A small network was shown many inputs. Here are its activations along a few directions, one row for each input.
Each table varies a few parts of the input and shows all the possible inputs, shuffled.
Descriptions start from the smaller parts, as in this example, which fits no table here: one of 4 places along a line, together with either a single point or one of 9 places along a line or (one of 3 separate values, together with one of 5 places around a ring).
Shared parts are said once, and a part with two or three values counts as separate values.

Other details of the inputs vary at random and push rows far along two fixed directions, the same in every table; ignore that.

Table:
r1: [-30  37 -45   1  67 -62  46  33  33 -43  17 -32   0]
r2: [ -2 -11   4 -18 -33 -11 -16 -49 -50  38  -7  21  -5]
r3: [ 17 -35  52  56  -1  92 -10  47  58  16  -1  13   5]
r4: [-31  33 -24   6  96 -36  10 -17  35 -39  20 -38  26]
r5: [ 10   8 -22 -39 -28 -36 -30 -29 -53  12 -13   3  -7]
r6: [ 12  -4 -11 -23 -46 -29   9  15 -63  -1 -15  20 -17]
r7: [  6  -1  17 -16 -27 -37  30 -13 -57  18 -23  32 -11]
r8: [  9 -10   4 -15 -38   0 -32   7 -21   2 -14   8 -19]
r9: [  0 -30  45  42  -6  67   7  31  62  38  10  10 -10]
r10: [  4   3  -4  -7 -33  -8  32 -33 -37  14  -9  16   4]
r11: [-33  32 -32  10  69 -42  30   1  49 -23  25 -53  -4]
r12: [  8 -12  30  -9 -46   8 -30  -4 -44   6 -27  31   3]
r13: [-11  32 -35  -4  72 -21  -7   5  38 -53  12 -36  36]
r14: [ 15 -22  11 -11 -51  -1  -6  17 -41  23 -18  17 -30]
r15: [ 10 -39  49  46   2  79 -16  51  63  20   9   1  -8]
r16: [ 12 -26  24  32  -7 107 -23  -4  71  34  32  -4  -7]
r17: [ 13 -16  17 -18 -43   9 -42 -26 -37  35 -13  20   3]
r18: [  8 -31  46  32  -1  76 -42  34  66   6   9   0   0]
r19: [  6 -15  27  43 -26 103  13  11  71  29  34   1   0]
r20: [-20  34 -45  -5  61 -51  -7  31  26 -68   8 -41   8]
r21: [  5   0 -11 -30 -38 -56  26 -10 -59  22 -18  19 -34]
r22: [ -4   0  -1 -24 -25 -64  20 -47 -61  27 -10  11 -14]
r23: [ 12   5  -3 -27 -16 -31 -25 -36 -60   7 -26  16  16]
r24: [-27  34 -14  17  88 -47  38  -7  39 -34  17 -42  18]
r25: [ 17 -16   4 -13 -50  35  -3 -44 -37  25  -6  33   9]
r26: [ 14 -18  19  32 -13 115 -15  -1  66  21  39   3   4]
r27: [ 10  -2 -17 -24 -34 -52  16   4 -76  -9 -37  25  -3]
r28: [-17  42 -49  -7  74 -33 -11  11  40 -53  24 -48  22]
r29: [-23  30 -27   5  75 -46  52  28  38 -50  10 -30  11]
r30: [ 10  -1  -8 -29 -40 -29 -13  -7 -59 -19 -30  22   6]
Each input here is: one of 5 places around a ring, together with one of 6 places around a ring.
The inputs of r16 and r5 match in every part but the place on the ring of 6. If r25 is changed in the same way as r16 into r5, which row does it become? -> r13
A walk changes only the place on the ring of 6. It starts at r9 and steps to r15. List the rest of the walk in order. -> r18, r17, r2, r22
A walk changes only the place on the ring of 6. It starts at r1 and steps to r6. List the rest of the walk in order. -> r20, r28, r26, r19

Table:
r31: [  3   0 -12   5  32 -47  19 -16   9  13   8 -15  29]
r32: [ 29  -6  15  30 -10  84  -1  42  18 -19 -15  18  38]
r33: [-13  -1  -6  -8 -59 -14  -5 -43 -52  17 -12  -6   6]
r34: [ -9 -46  52  32   7  89 -46  52  62  12   1  22  -3]
r35: [-13  33 -16  -9 -17 -31  -9 -62 -15   0  -8  11   0]
r36: [  5  -5   0 -32  22 -56 -22 -32 -35 -30  -6  -5   7]
r37: [  2  -7  29  -7 -47   2   8 -43 -10  -2   2  18   9]
r38: [-20  28  -8  14  16 -40  36 -10 -35 -49 -33   3  26]
r39: [ 20 -12  -3  16 -27   5  27  14 -15  14   9   5 -47]
r40: [  4 -19   5  20  37  51  26  -2  65 -16  41 -12   0]
r41: [ 16 -20  15  -1 -49  26  -6 -29 -47  71  -6   3  11]
r42: [ -2  -4 -13  41  51  42  44  24  20 -34  -3  -2  12]
r43: [-11  31 -57  -9  56 -32  13 -38  12 -16  19 -12 -14]
r44: [ 33   6   9 -58 -66  14 -18 -36 -62  13  -3  43   3]
r45: [-14  29 -29  -2  84 -26 -45 -23  36 -34   8 -29   4]
r46: [  2 -18 -18  -1 -40  54  -7 -31 -21  41  10  15 -17]
r47: [ 18  30 -20  -5   1 -37   0  41   0 -27   5 -21  -7]
r48: [-12  11 -16 -29   0 -19  -5  43  -3 -18  -5  18  10]
r49: [ 15  29 -35 -54 -21 -84  15  14 -50 -26 -43 -17 -12]
r50: [ 29 -12  47  31 -35  28  10  22   5  55   3   9 -18]
r51: [ -4 -22   5  22  24  48 -51   6  27   0   9 -38  12]
r52: [ 38  -9  11 -38 -62  12 -11 -20 -37   6  -2  31  15]
r53: [  8   0  21  -5  23 -12  20 -22  12  14  15  -4  21]
r54: [ 24 -24  51  51  -6  86  22  19   9  33 -17  27  31]
r55: [-12  16 -10   2  24   4  -8 -21   5  35  10 -17  18]
r56: [ 14 -32  22 -12 -63 -23 -42   3 -91  18 -17  44 -29]
r57: [  1   2  -1  -3   7  24   1  58  56 -12   2  -4   5]
r58: [-31  33  -7  11  40 -46  33  20  55 -48 -16 -57 -10]
r59: [ 14   2 -22 -13 -31  25 -25   5 -16   9   4 -18  22]
r60: [ -4 -17   7  13   6  63 -66  -9  24  14   5 -11   5]
r61: [-42  -2  29  36  14  44   5  39  77 -13  10   3   6]
r62: [-16   0  17  15  47  -2  29  40  57  19   4 -11   1]
r63: [-52  40 -26  23  61  -2  -5  -8  69 -36  26 -55  24]
r64: [ 16 -34 -20  12 -17  17  18 -19   4  13  13  10  -3]
r65: [-24 -10   9  15  73   1 -17  53  75 -32   3 -26  -7]
r66: [ 30  -9 -23 -21 -43 -18 -11 -10 -24   1  -5  12  25]
r67: [ -1  -7  54  13 -35  86  -9 -31  41  11  21  21   3]
r68: [-19 -18 -11 -10  -6   1  24  19 -14   8   0  32 -24]
r69: [-13   7 -62 -30   4 -61  23 -35 -73  -1   1 -21 -11]
r70: [-14  33  -5  10  -8 -71  22   2 -12 -27  -5 -21 -23]
r71: [ 16 -24  26  -8 -17   1 -23  16  -8   1 -39  -9 -27]
r72: [ 22 -22  40 -26 -29  41 -46 -38 -31  14  -2  31 -10]
r73: [ -5 -30  53  23 -15  66   3  36  34  57   2  37   3]
r74: [ 29 -48  13  -5 -52   5 -44 -32 -40  23 -20  27   3]
r75: [-11  12   4  12  26 -46  18  26 -17  11  16  -1  -3]
r76: [ -2  13  -5  14  55 -51 -22  33  15 -42   1 -39 -19]
r77: [ 15  -5  12  22 -25  52 -20  61  27  -5  27  10   3]
r78: [ 17   7 -21 -34 -64  26 -38 -19 -45  27  -7  16  12]
r79: [-45  28 -17  -7  31 -72  32  14  23 -37 -10 -19  -7]
r80: [-25   2  27  52  -6  35   0  36  50 -14  28  -5  -7]
r81: [ 17  -5  24 -14 -30 -27  28   1 -31  44 -36   0 -18]
r82: [ -2  41 -33 -34  25 -82   4 -62 -50  24  -9   6   4]
r83: [-19  35   6  -7  91 -20  20 -14  44 -14  32 -30  22]
r84: [-13   3 -17   3 -13 -53  13 -35  -3 -19  -3  -6  20]
r85: [ 17 -23  -2  -8 -39  10  35   6 -19  19 -23   3 -45]
r86: [ -2 -26  -7  -8 -19   9  34  17  -3  19  -5  25 -36]
r87: [ -9   9  -9  -8  49  23  23 -18  31 -21  37  -7  -8]
r88: [-14   8 -42 -19  -1 -82  33   5 -75 -17   9  13 -36]
r89: [ 18  32 -28 -23  -3   8 -29 -22   8  -3   5   6  11]
r90: [ -1   2  -4  10  50 -26  -7  10 -36 -51 -36  -1  23]
The inputs of r79 and r65 match in every part but one. If r67 is changed in the same way as r79 into r65, which row does it become? -> r72
What is each input in this table made of? -> one of 5 separate values, together with either a single point or one of 5 places around a ring or one of 6 places around a ring
A walk changes only the place on the ring of 5. It starts at r47 and steps to r77. List the rest of the walk in order. -> r48, r57, r49
A walk changes only the place on the ring of 6. It starts at r45 and steps to r60. List the rest of the walk in order. -> r51, r74, r36, r72
Which other rows agree with r46 in the choice among 5 separate values? List them by row number. -> r39, r40, r42, r43, r64, r68, r69, r85, r86, r87, r88
Change only the choice among 5 separate values in r32. List by row number the other rows that result. -> r38, r42, r54, r90
